These are the activations of a small neural network, seen along a few directions. Each row is one input.
In each table, some parts of the input vary, and every possible input appears once, in random order.
Descriptions start from the smaller parts, as in this example, which fits no table here: one of 2 separate values, together with either a single point or one of 11 places around a ring or (one of 6 places along a line, together with one of 8 places around a ring).
Shared parts are said once, and a part with two or three values counts as separate values.
(in the rows, 128 means zero)

Other details of the inputs vary at random and push rows far along two fixed directions, the same in every table; ignore that.

A family of inputs:
x1: 137	139	127	148	130	95	92	96	124	163	111	124
x2: 16	194	188	68	80	138	131	203	160	90	123	166
x3: 153	119	171	141	151	114	97	105	123	144	122	134
x4: 159	110	164	132	156	128	93	106	125	159	143	168
x5: 66	211	175	40	136	155	162	165	141	157	157	185
x6: 43	134	92	87	122	226	202	242	167	45	156	108
x7: 151	116	129	126	120	106	100	99	116	165	150	177
x8: 30	243	158	68	120	112	172	158	153	134	101	112
x9: 146	126	136	135	116	92	103	98	112	150	129	142
x10: 188	66	58	157	148	184	177	138	114	92	146	82
x11: 154	136	127	133	126	105	98	93	110	155	144	167
x12: 147	118	170	140	118	96	113	101	120	127	97	115
x13: 177	65	74	171	156	171	185	139	129	66	123	52
x14: 105	99	139	154	65	90	68	137	134	98	115	158
x15: 175	55	74	160	157	180	180	139	126	83	129	59
x16: 163	128	153	133	141	119	97	102	113	150	136	164
x17: 143	135	118	139	141	108	85	98	122	177	132	156
x18: 148	140	136	143	115	92	106	91	112	141	123	136
x19: 184	52	59	148	148	183	174	145	115	102	153	88
x20: 134	125	127	141	130	95	90	103	125	172	118	130
x21: 126	125	135	146	119	84	100	98	128	154	93	106
x22: 138	126	143	141	104	81	114	93	116	132	105	118
x23: 96	169	78	66	181	239	228	198	142	102	183	119
x24: 52	236	192	62	119	124	183	161	147	107	107	120
x25: 89	96	131	161	80	94	56	142	142	122	103	144
x26: 186	68	66	163	169	191	173	137	121	91	147	77
x27: 139	137	146	151	104	73	119	94	120	116	99	112
x28: 139	115	120	131	134	109	87	104	128	187	139	166
Description of these inputs: one of 4 places along a line, together with either a single point or one of 6 places along a line.
Changing only the place on the line of 4 turns x26 into x10. The same change can be made to x4. Which row results?
Answer: x5
A walk changes only the place on the line of 6. It starts at x28 and steps to x17. List the rest of the walk in order.
Answer: x20, x1, x21, x8

A family of inputs:
x29: 126	135	131	123	131	130	134	127	127	129	128	125
x30: 126	137	128	124	135	128	135	125	129	132	128	125
x31: 118	134	122	125	125	126	129	130	130	131	126	126
x32: 118	125	136	127	134	139	120	141	136	126	127	130
x33: 191	34	27	172	144	188	175	144	119	83	151	73
x34: 126	130	128	120	128	133	129	131	128	133	135	136
x35: 124	135	122	123	133	129	130	129	129	136	133	133
x36: 122	135	128	124	128	125	134	129	130	128	121	118
x37: 122	133	131	124	125	126	134	131	129	126	122	119
x38: 123	136	128	124	130	126	134	127	129	128	123	120
x39: 118	129	129	126	121	128	129	135	131	121	128	132
x40: 117	129	129	127	119	126	129	136	134	121	126	130
x41: 163	98	145	164	122	92	85	91	116	138	109	128
x42: 121	131	127	124	125	130	128	132	129	127	133	132
x43: 123	132	134	126	126	128	134	131	129	118	125	126
x44: 117	129	127	126	120	126	129	135	133	123	127	127
x45: 130	135	131	121	134	132	136	126	127	135	132	130
x46: 122	131	134	127	124	127	134	133	132	118	123	124
x47: 125	132	126	121	130	133	130	129	127	137	133	135
x48: 122	137	121	125	127	128	128	130	129	133	128	128
x49: 167	100	143	165	124	95	85	91	115	139	111	129
x50: 124	133	125	122	129	130	129	131	126	134	133	133
x51: 117	130	125	125	120	125	129	134	131	128	125	125
x52: 125	135	123	121	133	131	131	127	130	140	134	135
x53: 129	134	133	122	132	131	133	130	127	127	132	129
x54: 121	128	142	129	140	139	125	137	135	124	125	126
x55: 121	132	133	126	124	126	134	132	131	120	124	122
x56: 122	130	129	123	124	131	128	133	129	124	131	135
x57: 126	134	133	126	127	131	133	131	128	120	126	128
x58: 130	137	128	122	138	131	136	124	129	137	132	129
x59: 121	134	121	124	130	129	130	128	130	134	131	130
x60: 121	132	125	123	126	130	129	130	128	132	131	131
x61: 118	130	127	126	122	127	128	134	131	124	129	129
x62: 171	96	148	161	128	98	85	90	117	142	119	137
x63: 121	133	127	126	123	130	127	134	129	125	130	131
x64: 124	131	127	122	128	131	128	133	127	129	135	135
x65: 129	138	128	123	137	129	135	126	128	134	131	127
x66: 126	134	134	123	130	130	133	128	128	125	130	127
x67: 129	133	134	122	131	132	133	131	127	124	131	131
x68: 126	129	130	119	127	134	129	132	128	130	134	139
x69: 121	135	124	125	124	130	128	132	128	130	128	129
x70: 118	131	125	125	122	127	129	132	129	129	126	127
x71: 126	132	134	123	129	131	133	129	128	122	129	130
x72: 156	98	137	163	118	89	81	94	121	142	109	131
x73: 125	130	129	121	127	132	128	134	127	127	133	137
x74: 127	139	127	125	132	128	133	127	128	130	125	123
x75: 122	133	133	126	126	127	133	130	129	121	126	124
x76: 131	132	135	120	132	134	134	129	127	128	132	133
x77: 129	136	131	122	134	130	135	128	126	132	130	128
x78: 122	132	128	125	122	131	127	135	130	123	129	133
What is each input in this table made of?
Answer: one of 2 separate values, together with either a single point or (one of 4 places along a line, together with one of 6 places along a line)
Changing only the choice among 2 separate values turns x32 into x54. The same change can be made to x48. Which row results?
Answer: x74
Changing only the choice among 2 separate values turns x37 into x51. The same change can be made to x57. Which row results?
Answer: x78
Which other rows does x37 become when the place on the line of 6 takes its other values? List them by row number.
Answer: x29, x41, x45, x49, x77

A family of inputs:
x79: 72	239	231	71	140	87	102	112	136	184	113	172
x80: 132	130	111	124	137	136	152	128	126	125	136	112
x81: 114	112	109	132	123	151	123	154	138	115	141	140
x82: 126	135	112	135	123	129	151	134	127	102	116	99
x83: 151	138	107	113	151	144	159	117	117	150	146	121
x84: 178	49	161	207	92	53	25	73	119	130	84	133
x85: 154	146	107	117	156	145	161	111	116	146	141	117
x86: 112	118	121	135	113	130	145	145	134	100	110	91
x87: 128	123	108	122	131	136	149	131	127	126	139	123
x88: 122	127	112	132	117	129	149	139	129	107	120	102
x89: 118	121	109	129	112	130	146	142	129	107	124	112
x90: 110	115	104	133	105	140	125	154	133	103	136	134
x91: 196	58	160	204	117	57	36	58	113	150	94	139
x92: 140	124	98	113	138	155	135	135	119	148	161	154
x93: 66	226	223	68	130	93	90	124	140	183	121	193
x94: 108	112	118	132	108	131	142	148	135	100	113	101
x95: 144	138	117	123	163	151	151	123	125	137	134	111
x96: 127	125	118	131	136	139	147	137	134	119	126	108
x97: 129	116	109	120	144	161	124	146	129	138	154	148
x98: 130	133	118	134	141	140	150	132	133	115	121	104
x99: 136	138	111	128	143	136	155	122	126	121	131	109
x100: 100	106	112	136	101	142	122	160	139	96	126	122
x101: 144	127	101	110	141	149	147	127	120	151	153	143
x102: 115	117	106	129	108	134	136	148	134	106	129	124
x103: 200	58	150	198	115	58	32	56	110	156	109	155
x104: 119	114	111	128	126	145	135	147	139	119	134	129
x105: 148	132	104	111	145	145	156	120	117	151	149	132
x106: 120	116	102	125	124	147	128	144	130	122	151	144
x107: 147	113	163	125	139	159	153	145	127	80	134	125
x108: 44	239	240	87	100	65	99	123	143	140	79	146
x109: 137	123	114	117	151	150	145	132	126	141	141	126
What is each input in this table made of?
Answer: either a single point or (one of 5 places along a line, together with one of 6 places along a line)
Which other rows does x102 become when the place on the line of 6 takes its other values? List them by row number.
Answer: x84, x93, x101, x103, x104
A walk changes only the place on the line of 6. It starts at x85 and steps to x95. List the rest of the walk in order.
Answer: x99, x98, x82, x108
